[[4455 2695 3578 3972 3671 4705 6263 3683 5107 5685]
 [3899 2444 4374 6566 2935 5916 4844 1279 4462 5589]
 [8915 7248 2910 6903 4266 5849 3711 8245 4901 6132]
 [4926 5349 5294 3859 3518 3731 2097 5313 2174 3971]
 [7186 4796 5788 5913 1560 5921 3412 5700 2195 7825]
 [5228 4481 2802 5472 4424 4760 5337 5104 6034 4792]
 [7718 5946 4699 6366 2673 5466 3231 6914 3406 6571]
 [3921 5714 1075 5037 7057 4377 4663 4732 6977 2166]] => 3899

[[-15 -25   9  24   7   9  20  13]
 [ 15  14 -13  -3  22  21  12  15]
 [ 14  31  -2 -24 -10 -13 -25 -16]
 [-21 -18  33   8 -48 -44 -26 -32]
 [-11   4  20  -9 -35 -36 -31 -30]
 [-15  19  13 -21 -30 -35 -38 -31]
 [  0   5  23  -9 -44 -41 -34 -34]
 [-11   7  19 -11 -37 -37 -33 -31]
 [ 19   7  -3   1   7  10   8   6]
 [ 21  33 -24 -17  34  29   8  18]] => 15

[[ 88 222 135 154 149 180  46 117 111]
 [ 80 202 139 142 184 197  62 136  92]
 [ 23  96  54 122  65 165 126 168  80]
 [115 152 105 102 116 109  97  65 130]
 [136  86  70 111  69 117 126 115 123]
 [163 147  61  81 130 117  51 148 178]] => 80

[[120 141 194  62 167 166  71 197 147  98 219 132 159 101  97]
 [127 106 164 197 130 204 213 189 115 138  69 160 113 176 151]
 [101 129 109 171 164 209 196 151  98 163  38 175 122 141 128]
 [168 166 211  63 172 112  60 160 197 135 201 125 126  96 112]
 [173 193 110 119 189  89 111  69 183 212  99 155 119  97 129]
 [161 150 118 198 100 129 185 131 143 136 200 135 193 215 216]
 [ 83 141 142  82 157 200 102 191 106  90 219 139 198 130 120]] => 127

[[4 5 5 3 3 3 4 5 4 7 5 4 4 6]
 [3 7 7 5 4 6 3 3 5 7 5 3 7 6]
 [3 4 3 2 6 4 7 6 6 6 3 6 4 3]
 [3 6 6 5 4 4 2 8 4 4 6 5 4 4]
 [2 5 3 4 4 2 5 5 4 3 4 4 6 4]
 [4 2 5 6 5 5 5 4 6 4 5 4 6 6]
 [5 6 4 5 6 4 4 4 5 3 4 7 4 3]
 [7 6 6 5 4 5 6 7 4 4 7 5 3 6]] => 3

[[  1   1  10   9   5  15   7   5  -9  20  12  -6 -39]
 [  5  23  14  10   8  21   7  25  26  15  28  29 -24]
 [  1  21  25  11   9  17  16   9  30  11  12   4  16]
 [  2   0  18  13  22  34  13  38  18   8  23  18  -8]
 [  4   4  11  11  23  11  17  -8  18   8  14  10  23]
 [ 15  -4  15  10   5  16  18   0   8  11  11  18  28]
 [  6   7   2  11  11   9   8  21  14   8   9  15   9]
 [  5  35  28  12  15  11  12   8  -4   6  11   0 -16]] => 5

[[  2   2   0  13  -3  -5 -10 -23  11  17  19   2  -6 -12   1]
 [ -2   2  -3  -8  14  20   9  16  -2   1 -18   1   0   6   4]
 [  7  -6   0  17   5  -3  -1 -24  11  15  20   2  -8 -13  16]
 [  1  -6 -13  16  15  -2  -2 -37  15  19  20  -3 -16 -14  22]
 [  1   2  -6   1  14   0   2  -3   7  10  -1   1  -1  -3   3]
 [ 13   2  15  -6  -2   3  -3   8  -6  -6  10   9   0  14   7]
 [  2  25  -1 -11   3  10  21  26 -11  -7 -12   9  30  20  -5]
 [ -7   8  -2  -2   3   2  12  21  -2   0  -2   4   8   9   3]
 [  6 -12  -2  20  -1  -6  -6 -23   8   0  21   8  -5  10  21]] => -2
---
260	731	686	334	292	488	823
725	396	174	915	513	672	264
604	874	288	495	475	489	498
| 396

51	35	16	7
78	40	31	15
50	23	16	6
| 40

9	1	29	-38
9	-6	-11	-9
-6	15	1	-20
| -6

2	3	8	4	5	4	5
2	3	1	3	6	6	4
3	4	1	3	4	3	3
| 3

713	686	116	287	192	385	539
241	491	743	653	330	422	157
189	331	761	681	355	353	116
| 491

-198	-384	-272	-250	-365	-664
-263	519	-470	-356	-280	-380
-456	-369	32	-574	-894	146
| 519
---
[888 174 648 851 812 878] 888, 878

[164 123  35 209  21 141] 164, 141

[-699  400  524 -849 -245 -478 -829] -699, -829

[[ 853 -454 -225  432 -389]
 [-235  892 -242 -540   65]
 [-313  593 -265 -689 -362]] 853, -362

[5902 3757 3248 8142] 5902, 8142

[-42  27 -38  22  32] -42, 32

[[239 151  41 107]
 [148  64 105 118]] 239, 118

[ -6  11 -21   8 -33  43] -6, 43

[33 18 48 45 89 87] 33, 87
---
[[-50.3   4.0  25.2 -39.5   7.0]
 [-38.5 -40.8 -53.9  41.9 -24.9]
 [ 49.2 -20.1 -45.8 -26.3  18.3]] --> -39.5

[[ 23.6 -46.2   6.0 -41.1]
 [-17.8 -45.8 -37.3 -24.6]
 [ -0.5  27.9  19.5  38.2]] --> 6.0

[[ 48.5  21.7 -24.1 -14.4 -21.8  29.0 -31.5]
 [ 13.0  33.0 -14.7 -12.7 -44.1  20.3 -52.1]
 [ 28.2 -45.4   0.9 -12.7  49.8  -0.2  -0.7]] --> 29.0

[[  7.3   1.7 -55.5   0.8  -2.6]
 [-31.6  -0.8  -1.5  -5.6 -12.5]
 [  7.4  -0.1  -6.1  -5.1  10.0]] --> 0.8

[[-14.2 -24.5   1.6  63.7 -29.2]
 [ -9.0   1.7  -4.6  13.3  -3.1]
 [ -1.0  19.1  -2.7 -27.5  17.5]] --> 63.7

[[ -8.8  12.0 -10.7  19.6 -38.7 -11.7 -43.3]
 [  8.0 -41.5 -24.3 -50.0  43.4  38.4  14.2]
 [  7.2  18.2  -8.4 -35.8  17.7 -27.4 -39.3]] --> -11.7

[[ 39.3 -44.1   5.9 -11.2 -14.4]
 [-41.9 -60.3  -0.5  -7.2 -11.9]
 [ 10.4   1.2   3.5 -16.8  -5.8]] --> -11.2

[[-31.9  -5.5 -36.2 -43.2]
 [ 21.0 -51.7   7.4  12.4]
 [ -2.1  44.8  -4.2  19.6]] --> -36.2

[[  8.1  27.7 -45.4  10.5  56.7  53.5 -16.9]
 [  9.0  -8.5   4.7   4.2 -18.5 -17.7  16.0]
 [-26.1  14.6  29.8  -8.6   0.5  14.2  57.7]] --> 53.5
---
[1 3 7 4 6]
6
[2 3 4 5 2 8]
8
[8197 1210 3926 3561 5044 7058]
7058
[673 228 290 773]
773
[ 54 219 243  45]
45
[713 864  75 911 727 368]
368
---
[ -66.711  115.188  -19.676 -120.463   78.398 -186.750] out 115.188, -186.750

[[ 15.682 -13.495  -0.977   5.257   3.234  -4.617]
 [-22.573   2.448  -6.767 -11.731  -8.503  -5.043]] out 15.682, -22.573

[[ 10.89  -1.09 -11.89  -1.24  18.20  10.48  14.62]
 [  2.99   0.37   2.69   6.13  17.27  11.42  19.46]] out 19.46, -11.89

[-0.136 -0.021 -0.024 -0.121 -0.102  0.113 -0.018] out 0.113, -0.136

[[ 17.0 -15.2 -23.3   6.1 -23.2]
 [-20.6 -13.4  16.6  19.6  -3.9]
 [ -1.5 -14.2  12.0 -21.5 -19.7]] out 19.6, -23.3

[-151.3 -164.6  192.3  108.3  -81.9  -51.5] out 192.3, -164.6
---
[ 20.0   9.1 -23.8 -12.6  12.2  48.8  42.7] ans = 48.8

[[ 5.5  8.2  5.7 36.4 48.1 -1.4 -2.9]
 [-2.4 -5.8 38.7 -2.0 11.3 65.4  8.9]
 [ 2.7  1.1 37.3 32.6 -8.6  1.2  7.7]] ans = 65.4

[ -6.7  -1.0 -43.5 -33.5 -23.5 -54.6  54.8] ans = 54.8

[[ 51.3  37.2   0.4   7.2  -4.7]
 [  0.2   0.9 -31.3  -9.9  -7.4]
 [  7.4 -14.0  24.4  12.6   1.1]] ans = 51.3

[[ -0.5  44.3  24.0   5.5  22.8  -4.7]
 [ -4.1 -49.2 -28.3 -13.3 -13.1   3.5]
 [  8.9   2.1  50.1  -4.1 -13.7  17.3]] ans = 50.1

[ 23.7  54.2  -1.2 -11.9   0.7   3.9  14.3] ans = 54.2

[  6.4 -53.8 -39.7  -3.4 -59.6] ans = 6.4

[37.1 23.9 62.7 -6.2] ans = 62.7

[[ 27.5  -4.4  44.9  57.5]
 [ 13.1  38.2   1.8  37.6]
 [ 25.8 -22.1  38.1  -6.9]] ans = 57.5
---
array([[192, 678, 502, 436],
       [612, 594, 501, 544],
       [847, 293, 784, 876]]) out 501

array([[64, 24, 40, 90, 32],
       [73, 76, 63, 23, 72]]) out 63

array([[96,  9, 64, 94, 69, 59,  7],
       [37, 78, 43, 22, 17, 36, 25]]) out 43

array([[147,  29, 106, 111,  26,  58],
       [ 59, 149, 248, 132, 170, 125],
       [121,  92,  41,  79, 102, 159]]) out 248

array([[86, 19, 93, 78, 21, 11],
       [12, 17, 69, 65, 90, 90],
       [65, 87, 17, 78, 75, 14]]) out 69

array([[6431, 4051, 7984, 9767, 5443],
       [4426, 3931, 3223, 4319, 8745],
       [5126, 4852, 6992, 6081, 3390]]) out 3223

array([[  5,  48, -36,  23, -19,  40],
       [ 21, -18,   9, -13,  21,   5],
       [ -9,   9,  -2,  27,  10,  22]]) out 9

array([[373, 418, 398, 624, 488, 418],
       [361, 419, 249, 736, 461, 414],
       [418, 345,  67, 769, 335, 287]]) out 249
